W = [ -3   9  15 -11  12  26  37  -1 -29 -63 -22  44  -7]
W[0] = -3
W[6] = 37
W[12] = -7
W[11] = 44

M =
[[ 18  20  14  12 -29 -34   9  14 -24 -34 -35 -32  15 -32]
 [ -1  -2  -8  -7  -1  -3  -9  -8   1  -3   5  -5  -9   0]
 [ 16 -49  12  46 -51   1 -47  28 -60  -7  31 -21 -31 -39]
 [-69 -35 -41 -56  65  54  -1 -53  59  62  40  66 -21  67]
 [ 79  37  63  61 -60 -62   2  64 -53 -65 -40 -68  15 -62]
 [-38 -36 -33 -38  33  30 -22 -36  28  32  29  31 -32  34]
 [-60 -22 -40 -49  53  44   9 -45  47  48  21  53  -8  52]
 [ 14  -7  14  23 -27 -11 -12  17 -28 -13  -3 -16   1 -25]
 [-74 -43 -45 -60  68  58 -13 -61  62  67  57  67 -33  73]
 [ 18  23   5   7 -20 -23   9   9 -15 -26 -29 -24  18 -24]
 [-61 -28 -40 -51  57  48   2 -49  52  53  30  57 -15  57]]
Indices start at 0.
(0, 0) => 18
(2, 4) => -51
(4, 7) => 64
(6, 3) => -49
(6, 9) => 48
(6, 5) => 44
(1, 12) => -9
(10, 8) => 52
(8, 3) => -60
(4, 4) => -60
(9, 7) => 9
(4, 3) => 61
(5, 8) => 28
(5, 7) => -36
(2, 8) => -60
(3, 1) => -35
(8, 5) => 58
(8, 10) => 57
(1, 10) => 5
(0, 9) => -34
(9, 4) => -20
(8, 7) => -61
(2, 9) => -7
(10, 1) => -28
(1, 5) => -3
(8, 13) => 73
(3, 6) => -1
(3, 13) => 67
(4, 2) => 63
(4, 12) => 15
(5, 12) => -32
(10, 10) => 30
(10, 6) => 2
(3, 10) => 40
(4, 9) => -65
(6, 10) => 21
(4, 8) => -53

x =
[[-20  57  10 -60 -43 -15]
 [-20  28  -3 -70 -20 -50]
 [  1  34   4 -16 -20  -3]
 [-17  46  17 -60 -49  12]
 [-23  28   4 -66 -15 -54]
 [  3  26  12 -13 -20   0]
 [-18  23   4 -63 -15 -46]]
x[0, 0]	-20
x[1, -1]	-50
x[-1, 5]	-46
x[-1, -5]	23
x[5, -3]	-13
x[-7, 5]	-15
x[:, 1]	[57, 28, 34, 46, 28, 26, 23]
x[4, 3]	-66
x[0, -5]	57
x[-5]	[1, 34, 4, -16, -20, -3]
x[-7]	[-20, 57, 10, -60, -43, -15]
x[-2, 2]	12
x[-5, -4]	4
x[6, -6]	-18
x[:, -2]	[-43, -20, -20, -49, -15, -20, -15]
x[1, 4]	-20
x[1, -5]	28
x[4, 1]	28
x[1, -4]	-3

m =
[[  7  30 -18  72  58   6  -7 -51  43   2]
 [ 34  40 -23   3 -28 -28  43  -1 -11  69]
 [ 38  37   5 -12 -13  -5 -41 -12   6  18]]
m[0][0] = 7
m[0][6] = -7
m[2][1] = 37
m[:, 6] = [-7, 43, -41]
m[1][5] = -28
m[0][4] = 58
m[:, 2] = [-18, -23, 5]
m[2][3] = -12
m[2][4] = -13
m[2][2] = 5
m[1][8] = -11
m[1][6] = 43
m[2][9] = 18

grid =
-30  -73  -41  -62  -16
-37  -66  -37  -65  -17
 47   66   32   78   29
 43   73   37   78   28
  4   22   29   17   42
-35  -68  -39  -64  -17
 43   64   31   74   27
 47   70   35   79   28
 43   42   11   58   10
 47   69   34   79   29
-31   -1   16  -20   22
 50   64   30   78   28
grid[-12,-5] -> -30
grid[-9] -> [43, 73, 37, 78, 28]
grid[-12,1] -> -73
grid[9] -> [47, 69, 34, 79, 29]
grid[:, 4] -> [-16, -17, 29, 28, 42, -17, 27, 28, 10, 29, 22, 28]
grid[11,-1] -> 28
grid[:, -2] -> [-62, -65, 78, 78, 17, -64, 74, 79, 58, 79, -20, 78]
grid[-8,0] -> 4
grid[6] -> [43, 64, 31, 74, 27]
grid[7,-2] -> 79
grid[-2,-1] -> 22
grid[9,0] -> 47
grid[9,1] -> 69
grid[3,3] -> 78
grid[-10,-1] -> 29
grid[:, -3] -> [-41, -37, 32, 37, 29, -39, 31, 35, 11, 34, 16, 30]
grid[8,-3] -> 11
grid[11,-5] -> 50
grid[-4,-4] -> 42
grid[-9,-3] -> 37
grid[6,1] -> 64
grid[7,0] -> 47

B =
[[ 64 -11  39 -36   0  48  67  15 -22]
 [ 39 -10  35 -58   1  52  12  26  14]]
B[0][0] -> 64
B[0][2] -> 39
B[0][4] -> 0
B[1] -> [39, -10, 35, -58, 1, 52, 12, 26, 14]
B[1][1] -> -10
B[0][7] -> 15
B[1][0] -> 39
B[:, 6] -> [67, 12]

A = [[640, 495, 82, -17, -59, 208], [509, 261, 52, -173, -124, -31], [164, 315, 113, 73, -43, 240], [58, -17, -266, 318, 452, 200], [95, -173, -39, -278, -102, -327], [539, 611, -217, 324, 295, 586], [301, 464, 255, 199, -20, 366], [-5, 147, -232, 631, 637, 516], [-541, -456, 55, 17, 77, -221], [-262, -428, -279, -383, -78, -436], [-4, 208, 62, 78, -13, 214], [237, 245, 61, 490, 399, 399]]
Rows and columns are counted from 0.
row 0 col 0	640
row 2 col 0	164
row 4 col 4	-102
row 10 col 2	62
row 8 col 3	17
row 5 col 5	586
row 9 col 2	-279
row 6 col 1	464
row 10 col 0	-4
row 7 col 5	516
row 3 col 4	452
row 10 col 5	214
row 11 col 3	490
row 6 col 0	301
row 0 col 3	-17
row 10 col 1	208
row 0 col 4	-59
row 7 col 0	-5
row 3 col 5	200
row 11 col 1	245
row 2 col 2	113
row 8 col 0	-541
row 8 col 1	-456
row 9 col 3	-383
row 5 col 4	295
row 11 col 0	237
row 7 col 1	147
row 8 col 2	55
row 3 col 1	-17
row 0 col 1	495
row 10 col 4	-13

data = [ 26 -49  22  -4  62]
data[-5] = 26
data[-1] = 62

arr = [ 14  60 -10   3 -21  17  74  55 -53  22  36  40  41 -18  35]
arr[0]	14
arr[11]	40
arr[5]	17
arr[9]	22
arr[7]	55

a = array([ 0.4,  1.2, -1.4, -0.3,  0.5,  0.2, -0.8, -1.0, -1.6])
a[0] = 0.4
a[8] = -1.6
a[2] = -1.4
a[3] = -0.3

X =
[[ 0.19  0.08  0.04 -0.19  0.07 -0.04  0.09 -0.05  0.12  0.03 -0.06 -0.07
   0.10 -0.18]
 [-0.10  0.25  0.15  0.24  0.16 -0.02  0.12  0.16  0.11  0.02 -0.09 -0.07
   0.20 -0.06]
 [ 0.20 -0.07  0.07 -0.26  0.09  0.07 -0.04  0.05 -0.01  0.00  0.15  0.16
  -0.04  0.19]
 [ 0.13  0.11  0.08 -0.21  0.11 -0.08  0.10  0.02  0.08  0.01 -0.09 -0.09
   0.13 -0.14]
 [ 0.23 -0.10  0.12 -0.13  0.02 -0.15  0.13  0.09  0.02  0.04  0.20  0.25
   0.04  0.12]
 [-0.06  0.15  0.06  0.09 -0.03 -0.01  0.25  0.17 -0.09  0.21 -0.08 -0.13
   0.22  0.10]
 [ 0.15  0.07  0.08  0.28  0.07 -0.04  0.11 -0.04  0.29  0.02  0.11  0.16
   0.09 -0.19]
 [ 0.27 -0.09  0.10 -0.11  0.09 -0.04  0.00  0.00  0.13 -0.03  0.22  0.28
  -0.03  0.05]
 [ 0.27 -0.10  0.10 -0.06  0.04 -0.09  0.07  0.02  0.11  0.01  0.23  0.30
   0.00  0.06]
 [ 0.23 -0.03  0.10 -0.09  0.17  0.04 -0.09 -0.02  0.18 -0.10  0.19  0.24
  -0.06  0.01]
 [ 0.13  0.00  0.00  0.16 -0.15 -0.07  0.32  0.05  0.02  0.27  0.08  0.06
   0.17  0.01]
 [-0.06  0.16  0.03 -0.11  0.15  0.27 -0.06  0.10 -0.05  0.05 -0.07 -0.14
   0.04  0.18]
 [ 0.02  0.12  0.16 -0.02  0.30  0.15 -0.17  0.09  0.15 -0.17  0.07  0.11
  -0.03  0.08]
 [ 0.22 -0.04  0.10  0.13  0.11  0.00 -0.01 -0.01  0.23 -0.05  0.24  0.32
  -0.02 -0.02]]
Rows and columns are counted from 0.
(0, 0) -> 0.19
(5, 1) -> 0.15
(10, 0) -> 0.13
(13, 2) -> 0.10
(11, 13) -> 0.18
(5, 10) -> -0.08
(0, 6) -> 0.09
(0, 3) -> -0.19
(3, 8) -> 0.08
(9, 2) -> 0.10
(10, 13) -> 0.01
(10, 1) -> 0.00
(8, 0) -> 0.27
(5, 0) -> -0.06
(1, 4) -> 0.16
(11, 9) -> 0.05
(8, 8) -> 0.11
(1, 0) -> -0.10
(3, 12) -> 0.13
(12, 7) -> 0.09
(2, 2) -> 0.07
(9, 8) -> 0.18
(9, 12) -> -0.06
(7, 12) -> -0.03
(10, 9) -> 0.27
(11, 8) -> -0.05
(3, 9) -> 0.01
(6, 10) -> 0.11
(12, 11) -> 0.11
(13, 11) -> 0.32
(2, 12) -> -0.04
(7, 10) -> 0.22
(8, 3) -> -0.06
(7, 1) -> -0.09
(3, 7) -> 0.02
(9, 10) -> 0.19
(3, 11) -> -0.09
